Here are a small network's activations along a few directions, averaged over the inputs that share one value of a field.
Values that are neighbours, or in one group, have similar rows; names and order tell nothing.
Random noise pushes rows far along 7 fixed directions. That doesn't count. These rows show it; they differ only by the noise:
[-114 -489   97 -203 -186 -468 -220 -203   87  272   -5 -146 -373   73
 -680  146   74]
[ 341 -430  368 -502  -19   29 -241 -380  276  283  232  -77 -283  160
  408  217 -208]
[  -9  116 -297  192 -112   61 -424  -12 -318  316  104  378 -153  486
  -65 -664  -97]
[  90  298  -31   -4  577 -280  640 -304 -158  117 -299  297  747  942
 -355 -437  321]
[ 175 -484  475 -478 -527  -25 -255 -233  500  428  314 -259 -286 -464
   45  335 -183]
[ 198  194  340 -304 -300 -166    6  457   51  476  304  347  612 -170
  -36 -648 -358]
[ 394 -385   99 -561  639 -366 -545  154 -452   -3  134  429 -324  847
  398 -230 -557]
[ 224  338  249 -204   60   56  516  -19  122  158  -25  236  808   79
   27 -170    0]
[  65  173   79  111 -636  281  -32  -95  214  217  152  201  164 -433
 -274  241  139]


Zipok, 10 values:
t1: [-405  156 -463  399 -116  145 -579  103 -173 -235 -281   68 -620  175
  -33 -638 -175]
t2: [  66  -64  377 -297 -670  168   94   32  389  221  135 -183   62 -796
  -99  331  -21]
t9: [-610   89  -85  483 -626  291  145   82  384 -100 -310 -816  118 -786
 -303 -151  180]
t4: [ 103  444 -482  197  303  662  291  678 -468 -302  -15  194  218 -717
  783 -370 -428]
t7: [  36  133  303 -182   73 -533  393   29  153  827  331  131  536  335
   68 -788   56]
t8: [-720 -367 -185  265 -217 -737  273 -191  113  383  -11 -925 -142 -194
 -696 -244  225]
t3: [-560  -37 -111  349 -162 -166 -407  336  133 -351  -49 -310 -390 -265
 -317  -36  257]
t6: [  12 -239 -152  212  503 -113  680 -261  103  -91   26 -463  355  -76
  -69   64  385]
t5: [  71  924  250  250   12  378  374  263  299 -577 -225  150  173 -543
  441  475   85]
t10: [ 114 -737  -85 -156  141  -54 -709    5 -295  -12  195 -290 -774  551
  363   25 -167]
Each value of Zipok is a pair of two hidden parts, and every pair occurs once (5 first parts, 2 second parts).
t6 and t4 share the first part; t6 and t10 share the second. Which value has the first part of t10 and the second part of t4?
> t2
t9 and t1 share the first part; t9 and t8 share the second. Which value has the first part of t8 and the second part of t1?
> t7

Sib, 10 values:
d5: [ 300  -45  463 -146  162 -376   10 -171  215   74   47  438  356  532
 -388    0  177]
d10: [ -10   87  204   15  162   -6  823   72  380 -340 -194 -222  546 -797
 -269  737  337]
d3: [-276  284  -23  -86 -397  -20   75  395  115  311   83   37   75 -507
 -130 -288 -214]
d4: [ 282 -265  121 -102  152 -309  328 -274  -76  136   -8  285  351  335
 -654  292  369]
d6: [  86  412   70 -163  273  255  708  -96  262 -174 -262   35  443 -213
  300   18  -36]
d7: [ 243   71  -18 -422  248   30  138  346 -415   18   35  196  509   78
  492 -244 -469]
d8: [  56  -91  101  106   22  113  -50 -355  131  114   67 -359 -103  542
  432 -110  173]
d9: [-150  193  -87  128 -217  256 -203 -251   -1   41 -161 -198 -209  151
  175 -171   54]
d1: [-349  126 -452  264  440  621   35    1 -287 -415 -434 -520 -181  163
  726 -607 -259]
d2: [ -98  168 -202  389  -81    3   12 -437  198  452  315 -163  -26  324
  200 -543  269]
Each value of Sib is a pair of two hidden parts, and every pair occurs once (2 first parts, 5 second parts).
d3 and d9 share the first part; d3 and d6 share the second. Which value has the first part of d6 and the second part of d9?
> d5
d10 and d4 share the first part; d10 and d2 share the second. Which value has the first part of d2 and the second part of d4?
> d7

Sopu, 10 values:
c1: [-197 -116 -282  102  102  108  364 -412   90  506   31 -207    4  118
   34 -453  180]
c6: [-211  202  -46   66 -156 -128  -88  584 -303 -527 -298  282  187 -268
 -668  342  -99]
c9: [ 108  -86   45  316   59   45   35 -463  208  -19  198  -83   93  359
 -145  420  656]
c2: [ 418 -673  334 -379 -197 -179 -417    4   10  362  462  -21 -219  -86
   33  120 -225]
c7: [ 618 -174  149 -128  815 -142    5 -124  -79 -310  176  329 -230  649
  550  410   14]
c4: [ -71  194 -326  435 -370  329 -888  134 -117   99  331  343 -767   22
  341 -244  -88]
c10: [ -61  166   12 -116  378 -444  378  164 -119 -281 -388  260  201  300
 -466   11  119]
c5: [ 206  -36  -39    1 -293  106 -319 -262  -86  100  127  282  -99  443
  -93  229  182]
c3: [  29 -162  104 -372   85 -269 -141  269 -280 -156 -179  243 -248 -245
  -76  456 -387]
c8: [-152 -142  134 -114  159 -165 -327  146    8  -39   29 -315 -116   61
  262 -515 -337]
Each value of Sopu is a pair of two hidden parts, and every pair occurs once (2 first parts, 5 second parts).
c10 and c4 share the first part; c10 and c6 share the second. Which value has the first part of c6 and the second part of c4?
> c8
c7 and c3 share the first part; c7 and c9 share the second. Which value has the first part of c9 and the second part of c3?
> c5

Kif, 10 values:
g4: [-143 -341 -130  -83  -42 -310 -468  -61  -77  423   72 -137 -790  198
  -29 -486 -185]
g6: [-213   20   21  232 -229 -195 -257  232    9 -263   53 -196 -175 -311
 -268  284   26]
g2: [-293  -18  123 -110 -178 -300 -268  270  111  113   71  -87 -150  -47
 -268 -147  -26]
g1: [-166  -13  -69 -118 -194  -79 -187  130 -208  277  -55   75  185   97
 -332 -559 -182]
g5: [ 219   67  235  -24  362   -8  487 -380  224 -356 -355  180  208  300
 -167  636  416]
g10: [  76  -98   88  -77  710 -309  569 -259  126 -402 -327 -144  361  438
 -275  211  294]
g3: [ -37  -77   63  109   60  106  286 -226  214   -4   18 -168    2 -310
  101  327  202]
g9: [ 457  -87  131  -93   69  167 -158 -327   85  529  501  143   19  479
  654 -362   77]
g8: [-119 -641  -35 -380  457 -163  116 -210 -129 -275 -337 -766 -342   91
  129  256 -260]
g7: [ -90  331  -74 -166   56  -27  792   33   30  201 -237  -78  702  -18
    1 -420 -108]
Each value of Kif is a pair of two hidden parts, and every pair occurs once (5 first parts, 2 second parts).
g2 and g6 share the first part; g2 and g5 share the second. Which value has the first part of g5 and the second part of g6?
> g10
g1 and g8 share the first part; g1 and g7 share the second. Which value has the first part of g7 and the second part of g8?
> g9
